Each row below holds a small network's activations on one record, seen along a few directions.
After each row come some of the record's fields: C, V, H, T.
Not every record has every field; a missing one is left out.
The largest differences between rows may come from other fields.
Random noise pushes rows far along 2 fixed directions. That doesn't count. These rows show it; they differ only by the noise:
101  -77  -60  59  309  -20  -16  86  -3  41  28  157  113  -95  -38  -19  5  107  2  -59
272  -296  -204  148  366  -44  52  70  168  -176  254  73  -65  -197  -61  -90  94  -22  -11  -66
223  -322  -286  155  175  -64  -14  200  294  -176  419  218  -43  -162  -119  -159  122  -65  -180  -120
544  -623  -402  281  503  -76  173  10  396  -506  556  -93  -343  -362  -81  -180  224  -207  13  -63

405  -434  -307  297  518  -208  417  169  157  -753  308  -227  -448  -600  -100  -32  264  -483  166  72 -> C: c1 / V: v4
13  168  69  76  115  -61  -42  -31  -228  7  -88  6  63  -46  -2  87  66  108  43  65 -> C: c7 / V: v2 / H: h3 / T: t1
-26  -104  -58  -59  -153  -30  7  246  169  -94  229  268  9  -38  -60  -101  41  -69  -190  -104 -> C: c4 / V: v4
335  -389  -159  111  463  -53  324  59  118  -529  191  -269  -356  -367  -124  -51  208  -321  156  -26 -> C: c5 / V: v1
-5  -135  20  128  129  57  113  180  133  40  61  179  124  -37  -88  -24  117  -119  -124  -185 -> C: c7 / V: v4 / H: h3 / T: t2
92  101  158  -112  -95  154  -187  -323  -113  274  -113  -109  119  211  292  -3  -113  321  113  63 -> C: c6 / V: v4 / H: h3 / T: t1
-244  -13  -154  -153  -361  -24  -115  496  321  184  225  641  243  63  -246  -116  0  0  -499  -248 -> C: c6 / V: v3
182  -322  20  69  -229  277  -91  -371  365  19  162  -441  -185  344  264  15  169  -24  -35  -32 -> C: c3 / V: v1 / H: h3 / T: t2
112  -445  -295  18  64  59  77  346  516  -216  469  378  1  -140  -149  -200  48  -181  -256  -255 -> C: c6 / V: v4
69  176  -202  -67  -341  -270  -254  34  38  -225  467  308  -49  145  -50  -352  -342  106  -174  84 -> C: c4 / V: v2 / H: h4
-62  -188  78  99  -151  159  -71  66  225  116  -63  12  70  196  -8  25  102  0  -107  -135 -> C: c4 / V: v2 / H: h3 / T: t2
-152  36  -136  63  -155  -221  40  387  164  -141  199  254  -59  -261  -305  -12  204  -310  -239  -78 -> C: c5 / V: v3
73  -257  -54  87  -309  221  -108  1  422  76  399  82  -6  187  56  -201  111  -94  -266  -130 -> C: c7 / V: v4 / H: h3 / T: t2
188  -532  -375  286  -175  -49  104  257  571  -386  714  30  -247  -107  -175  -173  403  -386  -437  -189 -> C: c7 / V: v1 / H: h3 / T: t2
-296  339  33  -286  301  -196  -63  234  -232  297  -126  556  415  -5  -92  -52  -572  308  -93  -89 -> C: c1 / V: v1 / H: h4
113  -123  -126  88  -88  -42  -97  -18  121  -104  246  23  -54  -4  -64  -77  141  -7  -42  -25 -> C: c3 / V: v2 / H: h3 / T: t1
24  -197  -29  322  215  -127  437  -28  -90  -503  23  -367  -361  -351  -51  171  471  -569  133  144 -> C: c7 / V: v4 / H: h1
-231  5  18  72  -640  103  -137  97  166  170  119  101  118  195  -62  -45  129  -18  -273  -89 -> C: c6 / V: v4 / H: h3 / T: t2
292  -253  -68  55  -8  51  -119  -110  136  8  243  -73  -156  73  79  -82  4  116  9  -14 -> C: c4 / V: v2 / H: h3 / T: t1
75  25  -65  124  -248  -32  -96  66  85  -105  179  -43  -20  -33  72  -102  118  -33  -76  61 -> C: c1 / V: v4 / H: h3 / T: t1
-491  566  72  -148  -531  -172  -250  109  -343  112  -169  297  195  254  19  -40  -245  21  -265  200 -> C: c2 / V: v2 / H: h4
-239  207  364  -27  -174  217  -77  -84  -133  387  -477  -76  284  319  199  166  -24  175  72  -36 -> C: c4 / V: v4 / H: h3 / T: t2
-53  306  276  -163  294  159  -46  -197  -257  465  -504  -18  317  134  158  106  -156  410  214  44 -> C: c1 / V: v3 / H: h3 / T: t1
178  -164  -338  184  70  -255  276  280  127  -585  267  -43  -331  -388  -189  -32  366  -505  -87  83 -> C: c2 / V: v3
-97  -254  -243  134  -454  -70  -61  419  425  -22  473  427  100  56  -154  -170  237  -213  -527  -246 -> C: c6 / V: v4 / H: h3 / T: t2
306  82  -190  -137  87  -36  -292  -80  87  82  343  328  76  -29  -44  -307  -428  373  -88  -81 -> C: c7 / V: v5 / H: h2
-137  -160  55  36  412  0  418  45  -70  -96  -338  -63  -89  -156  -29  193  196  -221  103  -25 -> C: c6 / V: v3 / H: h1
165  -399  -243  119  -179  18  40  159  438  -340  420  32  -249  -167  -110  -131  127  -287  -135  -136 -> C: c4 / V: v4
298  -388  -262  130  18  15  -27  31  420  -200  398  -27  -129  38  7  -61  153  -69  -183  -210 -> C: c3 / V: v1 / H: h3 / T: t1
-54  -172  -107  60  -667  210  -152  46  493  168  355  56  -17  374  57  -128  173  9  -400  -58 -> C: c6 / V: v3 / H: h3 / T: t2
168  -306  85  32  21  318  30  -324  203  106  2  -398  -84  260  241  37  50  142  71  -4 -> C: c6 / V: v1 / H: h3 / T: t2
-333  321  202  -127  -96  29  -116  262  -210  213  -323  249  279  64  -26  92  -96  116  -54  64 -> C: c1 / V: v2
-134  -23  27  -166  70  29  -7  234  51  134  -78  352  219  -26  -130  10  -81  81  -155  -171 -> C: c6 / V: v5
-346  450  188  65  -360  -109  24  63  -382  187  -494  -122  140  51  -88  194  250  -138  18  133 -> C: c2 / V: v3 / H: h3 / T: t2
-187  442  273  -19  -5  -66  -101  21  -530  237  -469  1  198  27  -60  135  -18  176  191  72 -> C: c5 / V: v2 / H: h3 / T: t1
264  -468  -337  77  -228  -7  -126  19  577  -146  665  39  -106  132  17  -298  36  38  -334  -150 -> C: c3 / V: v1 / H: h3 / T: t2
-16  -110  110  111  380  48  128  -63  -125  99  -276  -115  62  -131  -73  108  79  -12  186  -31 -> C: c1 / V: v2 / H: h3 / T: t2

Here are new rows. What are their fields?
-68  -59  -129  37  42  -93  147  380  55  -161  116  330  71  -185  -162  33  41  -122  -158  -104 -> C: c6 / V: v4
49  43  -79  90  -352  6  -127  2  153  31  122  -103  -81  17  -17  -102  116  19  -79  55 -> C: c1 / V: v3 / H: h3 / T: t1
153  -255  -45  259  3  -26  239  -29  80  -375  109  -324  -249  -128  -45  -25  358  -344  147  4 -> C: c4 / V: v4 / H: h3 / T: t2
59  -271  68  52  41  146  52  -263  112  63  -73  -384  -81  75  95  51  124  35  141  -40 -> C: c3 / V: v1 / H: h3 / T: t2
209  -459  -161  260  94  10  362  -15  236  -406  204  -412  -498  -112  -49  21  365  -525  127  72 -> C: c4 / V: v3 / H: h1
93  -269  45  47  140  112  89  -104  149  32  -58  -113  7  27  11  7  121  7  1  -108 -> C: c6 / V: v5 / H: h3 / T: t2
-21  -77  100  -140  629  111  167  256  -20  169  -202  308  261  -102  -119  85  -172  112  8  -257 -> C: c7 / V: v1
278  -53  -48  163  -19  -52  62  -132  -29  -329  183  -296  -241  -124  83  -101  227  -144  135  115 -> C: c5 / V: v4 / H: h3 / T: t1
-193  377  223  -60  -31  -30  8  -1  -415  132  -277  0  104  -80  20  218  -49  -9  110  150 -> C: c7 / V: v4
237  -257  115  224  390  61  204  -428  -79  -211  -288  -599  -281  -92  72  238  220  -134  397  63 -> C: c3 / V: v2 / H: h3 / T: t2
116  -97  -65  44  119  -12  187  120  21  -170  22  -89  -197  -105  -76  45  107  -204  133  39 -> C: c4 / V: v3
-239  143  -65  73  -231  -264  -1  396  -12  -160  158  278  19  -297  -274  14  176  -335  -198  -54 -> C: c5 / V: v4
-245  181  271  -241  112  194  -12  -11  -238  374  -471  53  295  114  -3  194  -231  320  111  -77 -> C: c6 / V: v1
-145  6  -50  -154  -411  63  -186  188  183  150  228  365  152  136  27  -106  -55  32  -305  -80 -> C: c6 / V: v4
-288  150  186  -293  122  102  -62  223  -129  419  -343  380  429  110  -67  105  -223  280  -107  -206 -> C: c6 / V: v1
126  -49  -78  143  345  -175  289  84  -128  -432  82  -77  -197  -414  -95  95  186  -288  111  77 -> C: c7 / V: v4
352  -272  194  99  257  182  169  -562  -35  -107  -119  -664  -305  53  346  55  125  25  407  156 -> C: c4 / V: v4 / H: h3 / T: t2
-103  75  66  -130  -9  16  -32  132  -116  198  -107  237  167  -20  0  81  -133  52  -37  -36 -> C: c6 / V: v4
